A small network was shown many inputs. Here are its activations along a few directions, one row for each input.
Each table varies a few parts of the input and shows all the possible inputs, shuffled.
A made-up example of a description, with smaller parts first: one of 4 places along a line, together with either a single point or one of 11 places along a line or (one of 2 separate values, together with one of 8 places around a ring).
Shared parts are said once, and a part with two or three values counts as separate values.

Other details of the inputs shift rows strongly along two fixed directions, in all tables alike. That doesn't count.

Table:
r1: 32 27 -2 -3 -11 -41 -45 -31 3 29 17 22 38 36
r2: -3 1 -29 41 -48 44 26 64 48 -21 20 19 -29 9
r3: 2 -14 -8 17 -11 26 39 42 16 -14 -1 -10 -33 -8
r4: 22 27 -6 -20 3 -28 -39 -9 1 24 27 24 25 33
r5: -45 -12 -6 31 -25 32 26 28 32 -49 -10 0 -10 -11
r6: 42 21 -4 -7 -25 -21 -51 -25 20 7 30 26 36 53
r7: -14 -26 26 -31 71 -30 49 -3 -62 20 -37 -49 -39 -32
r8: -25 1 -23 15 -24 29 -3 22 28 -14 23 26 34 3
r9: 39 14 0 -26 -9 -35 -59 -44 -11 21 0 8 36 18
r10: 16 0 35 -50 64 -59 5 -42 -72 48 -29 -36 4 -43
r11: -47 -23 -20 43 -13 51 55 29 21 -34 -17 11 -19 -10
r12: -24 4 -8 1 -2 6 2 -12 26 -5 0 21 19 16
r13: 4 21 5 -14 -20 -28 -62 -33 13 -13 25 41 79 35
r14: -39 -14 -33 60 -53 65 24 43 45 -54 9 34 -2 2
r15: 18 14 -2 -13 12 -1 -17 -3 -6 -2 17 0 -1 12
r16: -8 -24 66 -21 82 -23 1 -19 -45 58 -36 -30 5 -28
r17: -21 -23 15 72 -24 76 14 45 42 -18 -9 13 -30 1
r18: 10 -2 10 -15 22 -28 -11 -24 -29 10 -3 -10 -3 21
r19: -27 -44 22 9 51 13 101 35 -47 -9 -46 -64 -80 -77
r20: 35 10 -19 -3 -47 3 -54 -13 30 -8 22 28 18 30
r21: -4 -18 26 -27 47 -28 38 -11 -55 26 -25 -39 -31 -56
r22: -29 14 7 -30 22 -16 0 -15 12 7 -4 -16 19 -8
r23: 12 -1 24 -17 25 -36 2 -40 -49 25 -22 -22 -4 -26
r24: 29 17 7 -13 4 -54 -37 -38 -9 31 17 18 33 28
r25: -5 -9 -34 20 -39 57 8 51 30 -34 5 5 -45 -2
r26: -19 18 -28 1 -20 29 -7 12 52 -6 22 30 26 25
r27: -21 3 -21 -2 -4 17 -2 6 20 5 16 20 33 13
r28: -8 -7 -19 35 -25 31 44 58 26 -13 -4 2 -37 -12
r29: -73 -44 18 3 45 11 91 33 -28 -21 -50 -57 -46 -76
r30: 23 12 -11 -19 -20 -8 -59 -28 1 4 17 18 16 33
r31: 27 24 9 -27 8 -34 -53 -53 -30 20 14 9 23 20
r32: -49 -16 -14 36 -38 59 44 65 33 -53 1 5 -10 -23
r33: 19 -8 -1 -28 6 -15 -13 -7 -10 17 0 -11 -1 -15
r34: 3 -3 25 -44 59 -42 7 -31 -66 31 -19 -31 -17 -35
r35: 15 -6 41 -31 61 -61 11 -56 -74 37 -34 -45 6 -28
r36: 22 12 -6 9 -36 5 -27 -13 15 -6 24 19 6 14
r37: 10 4 -35 46 -58 64 21 71 61 -38 13 16 -28 18
r38: 20 5 -1 9 -13 -7 -8 -6 4 5 -2 0 7 22
r39: -44 0 -20 40 -43 54 31 36 65 -57 -5 10 -23 2
r40: 25 28 -6 -9 -5 -37 -55 -31 -1 22 29 29 28 47
r41: 18 -8 29 -20 37 -40 7 -43 -44 18 -12 -25 -2 -15
r42: -36 -41 25 14 46 13 90 16 -59 -17 -51 -59 -84 -59
r43: 48 27 -20 -23 -33 -7 -71 -12 26 13 28 26 42 32
r44: 53 41 -12 -10 -24 -5 -61 -14 26 8 38 24 44 39
Description of these inputs: one of 2 separate values, together with either a single point or one of 6 places around a ring or (one of 3 separate values, together with one of 5 places along a line).
The inputs of r25 and r30 match in every part but the choice among 2 separate values. If r10 is changed in the same way as r25 into r30, which row does it become?
Answer: r23
The inputs of r37 and r38 match in every part but the choice among 2 separate values. If r3 is changed in the same way as r37 into r38, which row does it become?
Answer: r6
Which other rows does r12 become when the place on the ring of 6 takes its other values? List them by row number.
Answer: r5, r11, r13, r14, r39
Which other rows does r19 become when the place on the line of 5 takes its other values? List them by row number.
Answer: r2, r3, r21, r33

Table:
r45: 19 -5 15 20 -15 28 -14 3 11 -4 -15 -12 -26 0
r46: 17 27 1 -18 -30 -12 -75 -18 54 14 31 42 85 42
r47: -40 5 -21 33 -17 38 33 21 31 -36 5 8 -24 21
r48: 10 -10 37 -3 24 -21 22 -1 -31 17 -26 -30 -3 -38
r49: 26 7 13 -94 101 -48 24 23 -47 77 -2 -50 -30 -29
r50: -38 -14 10 40 3 50 26 25 26 -21 0 16 -15 9
r51: -33 -22 -4 35 -2 27 32 28 16 6 -11 14 10 -8
r52: 17 4 1 17 -3 -14 1 -18 -13 3 -9 2 -40 15
r53: 14 -8 -30 25 -51 33 4 23 20 -47 3 3 -52 14
r54: -25 -2 5 -13 36 -49 33 -27 -27 22 -18 -11 12 -14
r55: -28 0 -3 -17 7 15 -19 0 1 -19 7 1 10 -17
r56: 10 -10 -6 64 -35 56 0 32 19 -9 3 18 -39 19
r57: -30 -20 9 -42 31 -25 15 -13 -41 21 -26 -28 21 -50
r58: 11 -16 15 -20 15 -17 19 -8 -46 8 -18 -26 -7 -52
r59: 2 32 -18 -35 -3 -22 -53 -35 11 -16 30 23 48 45
r60: 52 29 3 13 -14 -25 -62 -23 9 31 35 44 63 47
r61: -36 -11 12 18 1 43 11 24 38 -30 -5 1 -12 -5
r62: 17 -13 -1 -1 -9 23 -8 -5 -16 -8 -13 -15 -35 -26
r63: -23 -7 -11 -28 18 -32 31 -15 -20 -1 -17 -18 13 -19
r64: 50 27 -11 -33 -24 -55 -52 -39 -10 8 38 11 50 37
r65: 9 5 -15 41 -32 7 32 23 13 -16 9 8 -27 8
What do these inputs look like to the network?
Answer: either a single point or (one of 4 places along a line, together with one of 5 places around a ring)
Which other rows does r46 become when the place on the ring of 5 takes its other values? List them by row number.
Answer: r51, r54, r57, r63
Which other rows does r47 become when the place on the line of 4 takes its other values? List them by row number.
Answer: r52, r54, r65

Table:
r66: 10 15 -5 11 -16 -6 -56 -42 0 -3 22 46 36 47
r67: -39 -22 -9 47 -20 78 26 65 40 -37 -2 8 -29 -4
r68: -30 -7 -40 25 -39 42 64 58 30 -42 -7 -1 -33 -28
r69: -1 -7 28 -30 27 -41 -1 -13 -31 18 -17 -22 31 -26
r70: 18 29 0 -8 -27 -2 -61 -33 44 -3 21 16 41 33
r71: 1 34 -33 -21 -14 3 -55 -17 32 6 36 44 43 48
r72: 14 32 4 -17 -20 -3 -62 -10 38 -12 30 20 49 37
r73: -14 7 5 -31 53 -53 17 -30 -26 31 -14 -15 23 -1
r74: -45 -25 -23 52 -20 60 73 77 37 -29 -1 4 -34 -25
r75: 8 -26 -34 46 -49 60 39 72 26 -24 -7 2 -85 -16
r76: 12 -6 44 -14 63 -32 30 -17 -70 34 -29 -54 -61 -43
r77: 20 -16 27 -32 47 -57 24 -20 -58 45 -39 -45 -42 -18
r78: -6 3 -3 19 -21 1 -7 -19 2 -35 1 1 -4 13
r79: -17 -20 43 -3 59 -64 27 -56 -68 24 -32 -27 6 -14
r80: -11 -10 35 -15 47 -36 6 -11 -35 35 -18 -11 33 -16
r81: -37 -25 5 -33 63 -28 47 -14 -58 31 -36 -24 -11 -45
r82: 8 11 -3 18 -30 -16 -18 -26 8 -24 12 11 20 21
r83: 25 36 -18 -40 -25 -9 -87 -26 36 -2 58 42 68 49
r84: -15 -4 23 -47 63 -33 -11 -33 -37 36 1 -2 26 -6
r85: 40 -13 9 -9 12 -15 31 9 -41 17 -12 -31 -31 -19
r86: 12 29 5 -2 -6 3 -65 -8 40 6 32 35 57 58
r87: -42 -33 -17 58 -39 63 57 37 5 -68 -22 -10 -67 -31
r88: 18 -8 26 -5 45 -8 22 -4 -58 23 -25 -37 -60 -44
r89: -5 -9 -9 14 -30 0 -12 -16 -15 -23 2 12 6 -2
r90: -34 -31 -5 57 -25 57 64 46 31 -16 -29 -3 -31 -26
r91: -16 -26 29 -9 46 -42 12 -53 -76 26 -27 -13 11 -20
r92: 13 19 2 6 -32 -2 -30 -15 40 -7 8 11 30 16
r93: -11 -3 -10 -46 25 -32 5 -21 -34 13 -13 -15 14 -27
r94: -46 -9 -32 20 -19 49 66 53 28 -55 -15 -17 -59 -24
r95: -46 0 -33 32 -11 49 50 49 36 -34 -6 3 -41 2
r96: 48 22 -26 0 -39 6 -51 4 36 5 25 16 -14 59
r97: 6 34 -7 -16 -1 -4 -54 -14 40 9 47 38 52 57
r98: -36 -24 -9 38 -33 71 40 39 33 -45 -27 -10 -51 -34
r99: 47 8 -19 5 -38 -7 -25 15 18 14 10 19 -13 27
r100: 31 -5 -16 -2 -10 3 -20 7 4 9 2 -4 -44 12
r101: 29 38 7 -9 -17 -19 -79 -16 45 14 44 46 83 67
r102: -20 0 -3 -49 36 -28 7 -25 -36 7 -18 -22 -1 -25
r103: 4 -14 -14 59 -31 67 54 73 2 -25 -7 -8 -93 -46
r104: 22 31 3 10 -28 -5 -58 -28 52 16 27 40 61 55
r105: 50 33 2 18 -26 3 -23 10 14 7 28 10 -18 17
r106: 15 -17 -18 39 -26 64 55 60 15 -39 -7 -26 -87 -4
r107: 15 24 -6 2 -29 23 -71 -27 44 11 27 46 49 51
r108: -9 -22 40 -11 65 -75 19 -64 -84 39 -34 -25 20 -23
r109: -25 -26 49 -11 83 -66 27 -66 -88 27 -44 -42 -9 -21
r110: 30 -11 -34 37 -38 70 22 57 23 -37 9 -5 -66 0
r111: -21 -21 32 -48 75 -44 17 -29 -62 48 -17 -20 19 -33
r112: -22 -19 21 -53 52 -39 22 -20 -57 24 -21 -30 9 -47
r113: 22 -30 -31 44 -32 66 54 73 8 -37 -7 -14 -78 -28
r114: -8 -6 44 -40 52 -52 10 -24 -39 18 -26 -34 19 -29
r115: -37 -27 -13 51 -28 73 32 71 34 -30 -3 9 -21 -13
r116: -23 -15 34 -46 66 -55 46 -19 -51 19 -28 -43 -2 -44
r117: -26 -39 44 -25 72 -31 34 -40 -68 49 -56 -37 -2 -52
r118: 40 33 -18 1 -49 -39 -84 -51 19 -3 44 40 76 51
r119: 30 29 -9 -25 -36 -6 -90 -14 34 2 42 42 76 39
r120: -40 -11 -18 23 -19 56 53 59 41 -55 2 -8 -48 -21
r121: -50 -23 -15 49 -11 56 76 75 41 -35 -3 -4 -44 -17
r122: 36 -8 14 -10 18 -16 32 4 -37 13 -11 -37 -38 -11
r123: -8 20 -21 -14 -16 -9 10 5 24 -19 7 8 8 8
r124: -20 -8 15 -44 68 -65 35 -38 -60 51 -30 -25 21 -29
r125: 14 22 -16 -18 -26 -11 -29 2 28 -1 37 26 49 19
r126: 10 10 -8 1 -37 14 -39 -12 27 -3 9 19 31 4
r127: 18 33 1 4 -22 5 -68 -34 52 12 29 39 53 59
r128: 20 28 -3 -27 -26 2 -81 -17 32 -6 36 32 58 37
r129: 25 21 -7 -3 -39 -5 -47 -22 39 3 16 23 52 18
r130: 50 26 -6 22 -36 9 -22 21 11 8 27 17 -13 7
What do these inputs look like to the network?
Answer: one of 5 places around a ring, together with either one of 3 separate values or (one of 2 separate values, together with one of 5 places along a line)
The inputs of r81 and r95 match in every part but the place on the ring of 5. If r115 is changed in the same way as r81 into r95, which row does it become?
Answer: r86
The inputs of r105 and r88 match in every part but the place on the ring of 5. If r122 is changed in the same way as r105 into r88, which row does it become?
Answer: r110
Which other rows does r87 become when the place on the line of 5 takes its other values? List them by row number.
Answer: r83, r98, r102, r128
Which other rows does r78 become when the choice among 2 separate values takes its other values? List them by row number.
Answer: r109
List by row number the other rows that have the place on the ring of 5 in common with r124.
Answer: r68, r69, r74, r80, r85, r90, r99, r108, r118, r125, r129, r130
Which other rows does r127 become when the place on the ring of 5 takes its other values? List them by row number.
Answer: r90, r104, r107, r117

Table:
r131: 82 41 -12 -41 -29 -44 -94 -38 9 25 57 33 62 52
r132: -34 -21 4 16 23 4 49 19 -10 2 -20 -10 -24 -13
r133: -37 -19 -23 43 -21 62 70 64 24 -49 -10 -10 -55 -22
r134: -16 -3 -27 55 -56 88 16 72 74 -47 17 25 -20 13
r135: 0 14 4 -12 -9 -1 -50 -19 21 4 18 21 42 15
r136: -24 -27 34 -21 62 -20 26 -10 -43 28 -30 -31 -12 -29
r137: -28 -19 3 17 19 6 54 20 -6 -4 -22 -16 -17 -19
r138: -27 -22 43 -23 63 -24 37 -15 -48 24 -39 -43 -9 -51
r139: 57 29 6 -46 17 -52 -67 -42 -27 53 19 7 32 25
r140: 11 -21 24 -26 61 -31 34 -23 -70 42 -37 -44 -47 -45
r141: 12 -14 37 5 27 -41 -11 -53 -60 21 -21 -9 11 -9
r142: 5 19 -12 -13 -19 -21 -45 -31 23 4 18 31 63 34
r143: -23 -10 -18 28 -41 56 5 36 46 -37 1 14 -2 -2
r144: 26 2 -16 38 -46 36 8 35 30 -34 4 -6 -55 14
r145: -28 1 -27 43 -52 44 17 37 55 -34 11 26 -3 9
r146: 8 29 -7 -33 -3 -32 -58 -42 4 5 28 24 52 26
r147: -22 -1 -34 24 -47 45 8 29 40 -47 9 18 -6 5
r148: -6 19 -17 24 -37 19 -5 17 47 -15 22 28 22 22
r149: -25 -3 -5 10 -2 18 35 19 3 -22 -5 -10 -21 -20
r150: 79 48 -14 -40 -27 -43 -101 -28 13 35 53 36 61 57
r151: 15 -22 40 -24 64 -45 34 -38 -76 33 -48 -56 -53 -38
r152: -27 -19 16 -21 54 -25 36 -11 -48 13 -23 -28 -20 -24
What do these inputs look like to the network?
Answer: either a single point or one of 6 places along a line or (one of 3 separate values, together with one of 5 places along a line)
Which other rows does r142 become when the choice among 3 separate values takes its other values? List them by row number.
Answer: r143, r147
Start at r152 and move only the place on the line of 5, one step at a time. The first step leads to r133. Which rows follow, in order?
Answer: r149, r146, r147
